These are the activations of a small network on made-up records, seen along a few directions, one row for each record.
Each row is followed by the record's values for the fields M, N, T, G, Z, D.
A field that a record lacks is written none.
Other fields move the rows too, some of them a lot.
Random noise pushes rows far along 3 fixed directions. That doesn't count. These rows show it; they differ only by the noise:
231 69 -215 -69 -80 -29 -174 8 353 451 250 296 -249 133 31 52 -216 -262
 98 47
316 11 -198 -121 -117 72 15 -138 557 453 281 136 -217 45 64 198 -206
 -224 26 43
303 4 -281 -137 -95 40 54 -239 529 546 290 142 -251 -35 46 258 -241 -203
 34 36
200 71 -270 -72 -65 -71 -161 -51 295 500 249 304 -267 77 14 80 -235 -244
 112 39
113 25 -159 -91 -167 -63 115 -242 291 264 227 -46 -107 -131 39 252 -121
 -114 52 -15

-524 -10 219 220 -44 -139 281 -106 -408 -581 -45 -459 330 -353 -182 141
 273 10 -156 -84 : M: m2 / N: n6 / T: t2 / G: g2 / Z: z2 / D: d3
-80 166 33 14 -38 -52 -2 -95 -122 -63 -97 -154 39 -117 -31 -3 87 174 -40
 -68 : M: m1 / N: n4 / T: t2 / G: g2 / Z: z1 / D: d4
71 34 -318 -53 152 62 233 -421 151 566 29 56 -121 -326 -32 326 -175 -46
 -70 93 : M: m1 / N: none / T: t4 / G: g2 / Z: z1 / D: d5
37 126 -15 -151 -233 -69 -132 89 -4 34 202 98 -99 169 71 43 -151 -222
 398 13 : M: m2 / N: n2 / T: t3 / G: g2 / Z: z1 / D: d7
47 -158 140 -96 0 -60 138 -72 313 -113 -83 -189 104 52 107 95 50 -9 -7
 -5 : M: m2 / N: none / T: t1 / G: g3 / Z: z1 / D: d1
117 19 -308 -65 173 5 -47 -103 136 273 101 212 -219 -6 -71 153 -120 -174
 26 43 : M: m2 / N: n2 / T: t2 / G: g2 / Z: z2 / D: d1
97 -82 333 79 -40 -56 237 -26 168 -255 31 -110 240 171 142 -119 225 -190
 -113 -97 : M: m2 / N: n3 / T: t4 / G: g1 / Z: z2 / D: d6
-56 95 -193 0 71 440 14 85 16 264 81 5 -385 -438 -192 96 -34 79 -118 326 : M: m1 / N: n3 / T: t4 / G: g1 / Z: z2 / D: d1
-183 82 -358 252 415 -212 -221 98 -254 217 -96 423 -89 0 -154 -157 -62
 -119 -145 15 : M: m2 / N: none / T: t2 / G: g2 / Z: z2 / D: d1
-46 64 -277 144 310 -175 144 -406 -131 291 -190 50 14 -238 -61 104 -60
 259 -146 -92 : M: m1 / N: none / T: t2 / G: g2 / Z: z1 / D: d4
-19 -151 277 -77 -187 427 184 55 334 -348 67 -443 159 -8 39 95 132 -22
 -272 -102 : M: m1 / N: n7 / T: t1 / G: g3 / Z: z2 / D: d3
91 -135 184 -162 -199 -109 83 -28 229 136 283 -49 199 91 72 171 38 -363
 116 -8 : M: m2 / N: n6 / T: t3 / G: g1 / Z: z2 / D: d7
143 67 -70 179 399 113 -398 438 277 274 118 475 -123 500 -36 -148 7 -506
 -208 209 : M: m1 / N: none / T: t2 / G: g2 / Z: z2 / D: d1
319 28 -77 -35 176 161 -51 37 500 280 189 332 -214 295 16 40 -145 -302
 -80 1 : M: m2 / N: n2 / T: t2 / G: g2 / Z: z2 / D: d6
-24 -19 -88 122 37 131 -51 4 -105 -152 -194 20 -13 -93 53 -158 1 259 -64
 0 : M: m1 / N: none / T: t4 / G: g2 / Z: z1 / D: d1
-40 70 225 -377 -439 142 -342 286 198 65 289 0 -160 294 115 -63 -51 -285
 366 90 : M: m1 / N: n4 / T: t1 / G: g3 / Z: z1 / D: d7
206 78 -64 -185 -64 127 -150 143 3 121 -7 292 -157 170 35 -181 -47 79
 268 -18 : M: m1 / N: n2 / T: t3 / G: g1 / Z: z2 / D: d5
183 -43 104 -108 -275 -116 -146 305 13 -129 -105 131 -16 424 144 -257
 -108 148 179 -136 : M: m2 / N: n7 / T: t1 / G: g3 / Z: z1 / D: d2
14 159 372 277 109 196 -407 622 -14 -195 -59 270 -42 422 82 -408 111
 -167 -61 73 : M: m1 / N: none / T: t4 / G: g2 / Z: z1 / D: d6
27 -29 232 20 -78 -179 -203 105 -207 -229 2 114 304 274 86 -277 125 -103
 77 -34 : M: m1 / N: n6 / T: t4 / G: g1 / Z: z2 / D: d5
-183 -46 -425 -90 92 135 296 -436 -450 147 -69 -159 -318 -718 -200 411
 -154 553 -37 93 : M: m1 / N: n5 / T: t3 / G: g1 / Z: z2 / D: d1
80 44 -5 -14 12 239 -157 266 163 -127 44 192 -141 162 -40 -173 -93 -130
 61 8 : M: m2 / N: n2 / T: t2 / G: g2 / Z: z2 / D: d3
-85 13 -222 27 258 -205 -67 -88 -171 193 31 197 12 244 15 -123 -61 -24
 -51 -19 : M: m1 / N: none / T: t1 / G: g3 / Z: z2 / D: d5
-39 91 224 -100 -140 -66 -230 381 -2 -222 79 -114 145 206 9 -198 241
 -192 106 -77 : M: m1 / N: n4 / T: t1 / G: g3 / Z: z2 / D: d1
-118 -97 54 -35 -202 330 73 34 -135 -296 -52 -251 -89 -257 -35 -2 202
 325 43 31 : M: m1 / N: n1 / T: t3 / G: g1 / Z: z2 / D: d1
-299 65 76 100 -63 56 122 -106 -346 -216 -82 -388 55 -387 -83 98 206 146
 -11 89 : M: m1 / N: n3 / T: t4 / G: g2 / Z: z1 / D: d1
-7 -24 -51 98 96 57 73 -26 82 54 -55 -37 49 -63 22 101 47 -116 -122 128 : M: m1 / N: none / T: t4 / G: g2 / Z: z1 / D: d1
-411 132 31 -18 -84 -188 36 44 -316 12 198 -144 76 -124 -105 270 54 -419
 -26 -3 : M: m2 / N: n7 / T: t2 / G: g2 / Z: z2 / D: d7
-265 -10 67 156 -25 -369 73 -195 -331 -175 -38 -276 272 -56 -71 178 197
 -54 10 -32 : M: m1 / N: n6 / T: t2 / G: g2 / Z: z1 / D: d1
-45 -114 453 -24 -189 -14 -5 139 100 -469 -58 -314 285 213 41 -1 266 42
 35 19 : M: m1 / N: n6 / T: t1 / G: g3 / Z: z1 / D: d1
-225 144 211 146 -109 -404 -159 114 -557 -479 -113 21 126 130 26 -241 51
 51 261 -184 : M: m2 / N: n2 / T: t3 / G: g2 / Z: z1 / D: d6
-103 69 -205 -36 -74 -357 -369 78 -486 117 -40 353 -75 -50 -18 -308 3
 -55 266 -110 : M: m2 / N: n4 / T: t4 / G: g1 / Z: z2 / D: d1
52 -15 292 -119 -209 128 -9 178 191 -255 137 -244 78 -93 93 32 159 -188
 -32 114 : M: m2 / N: n4 / T: t4 / G: g1 / Z: z2 / D: d1
-56 111 -283 234 260 -50 -222 45 -313 198 -149 232 -139 -132 -101 -195
 -108 221 -2 5 : M: m1 / N: none / T: t3 / G: g2 / Z: z1 / D: d1
-228 11 -295 -35 27 -263 177 -620 -384 241 37 -140 16 -313 -73 195 -118
 93 86 -5 : M: m1 / N: n3 / T: t3 / G: g2 / Z: z1 / D: d5
-6 86 112 87 -179 396 -223 528 36 -306 54 199 -261 35 -55 -260 6 153 13
 179 : M: m2 / N: n1 / T: t4 / G: g1 / Z: z2 / D: d2
171 -171 -21 -79 25 76 236 -183 182 87 92 -163 98 -209 -44 203 -8 93
 -114 104 : M: m1 / N: n6 / T: t3 / G: g1 / Z: z2 / D: d1
-110 87 289 -70 -185 -4 -36 188 -79 -264 115 -106 -103 -20 22 -94 41 7
 44 31 : M: m2 / N: n4 / T: t3 / G: g1 / Z: z2 / D: d6
31 -65 -109 14 23 418 156 -112 292 123 127 -71 -83 -421 32 211 -95 187
 -217 110 : M: m1 / N: none / T: t4 / G: g1 / Z: z2 / D: d2

Here are new rows. What are their fields?
59 13 153 82 -28 -170 97 -61 1 -64 -10 -67 92 114 45 23 -42 -156 -123
 -113 : M: m2 / N: n7 / T: t3 / G: g2 / Z: z1 / D: d6
61 -130 -250 -50 288 -187 -39 -233 55 275 43 113 31 3 1 24 -98 -63 -63
 -83 : M: m1 / N: none / T: t1 / G: g3 / Z: z2 / D: d1
119 0 328 192 12 -149 -154 239 294 -64 54 165 157 539 54 -141 67 -398
 -100 -21 : M: m2 / N: n6 / T: t2 / G: g2 / Z: z1 / D: d6
119 -86 349 -31 -91 -12 165 -23 296 -212 35 -84 328 280 144 -81 268 -354
 -72 22 : M: m2 / N: n3 / T: t4 / G: g1 / Z: z2 / D: d5
326 -73 81 -208 -176 161 -2 144 379 337 281 86 19 168 75 56 -21 -218 154
 16 : M: m1 / N: n6 / T: t3 / G: g1 / Z: z2 / D: d7
25 -107 132 40 109 -273 232 -169 -72 -116 -17 -64 185 -71 105 -32 -9 71
 -30 -154 : M: m2 / N: none / T: t3 / G: g1 / Z: z2 / D: d6
-204 125 -71 -38 -106 -188 -10 -135 -231 252 247 -28 -2 -4 -60 145 -59
 -290 223 111 : M: m1 / N: n3 / T: t3 / G: g2 / Z: z1 / D: d7
0 109 -114 24 137 108 -270 265 -28 31 55 268 -130 159 -110 -79 -7 -201
 38 113 : M: m1 / N: n2 / T: t2 / G: g2 / Z: z2 / D: d1
165 -80 354 -228 -251 461 89 16 320 -450 75 -306 97 -11 161 22 41 250 10
 80 : M: m1 / N: n2 / T: t3 / G: g1 / Z: z2 / D: d5
337 -174 9 -254 -195 106 291 -144 345 77 -70 -271 -4 95 122 131 -106 188
 -1 -31 : M: m1 / N: n7 / T: t1 / G: g3 / Z: z1 / D: d1
-244 27 -40 164 136 -297 -40 -21 -278 -65 -140 -34 180 11 -33 2 69 -103
 2 -1 : M: m1 / N: none / T: t2 / G: g2 / Z: z1 / D: d1
314 -270 112 -166 -147 -150 397 -330 606 -43 -52 -219 337 182 294 146 12
 101 18 -261 : M: m2 / N: none / T: t1 / G: g3 / Z: z1 / D: d2
-353 128 6 243 239 -278 -281 298 -411 -134 -23 196 57 171 -195 -219 172
 -373 -65 108 : M: m2 / N: n3 / T: t2 / G: g2 / Z: z2 / D: d1
-289 123 -50 36 -59 -554 97 -315 -418 -148 -160 -153 180 -161 -41 6 90
 99 43 -169 : M: m2 / N: n4 / T: t2 / G: g2 / Z: z1 / D: d4
16 -88 -231 24 204 -273 102 -235 -167 194 -4 70 17 -255 40 71 -59 -22 8
 -22 : M: m2 / N: none / T: t4 / G: g1 / Z: z2 / D: d1
-70 25 97 22 -120 -121 -163 226 -444 -222 -65 -10 46 95 42 -153 169 -31
 92 -45 : M: m1 / N: n7 / T: t4 / G: g1 / Z: z2 / D: d1
-22 -1 129 -277 -282 -123 285 -286 -98 -127 62 -388 210 -281 65 121 145
 158 178 -132 : M: m1 / N: n4 / T: t3 / G: g1 / Z: z2 / D: d5
317 16 -21 129 162 154 -36 46 455 249 -85 203 17 182 -61 -45 -26 -2 -239
 29 : M: m1 / N: n6 / T: t2 / G: g2 / Z: z1 / D: d4
-117 114 76 -5 -26 89 -142 48 110 83 280 -22 -129 69 -7 41 60 -279 -125
 7 : M: m1 / N: n4 / T: t2 / G: g2 / Z: z2 / D: d6
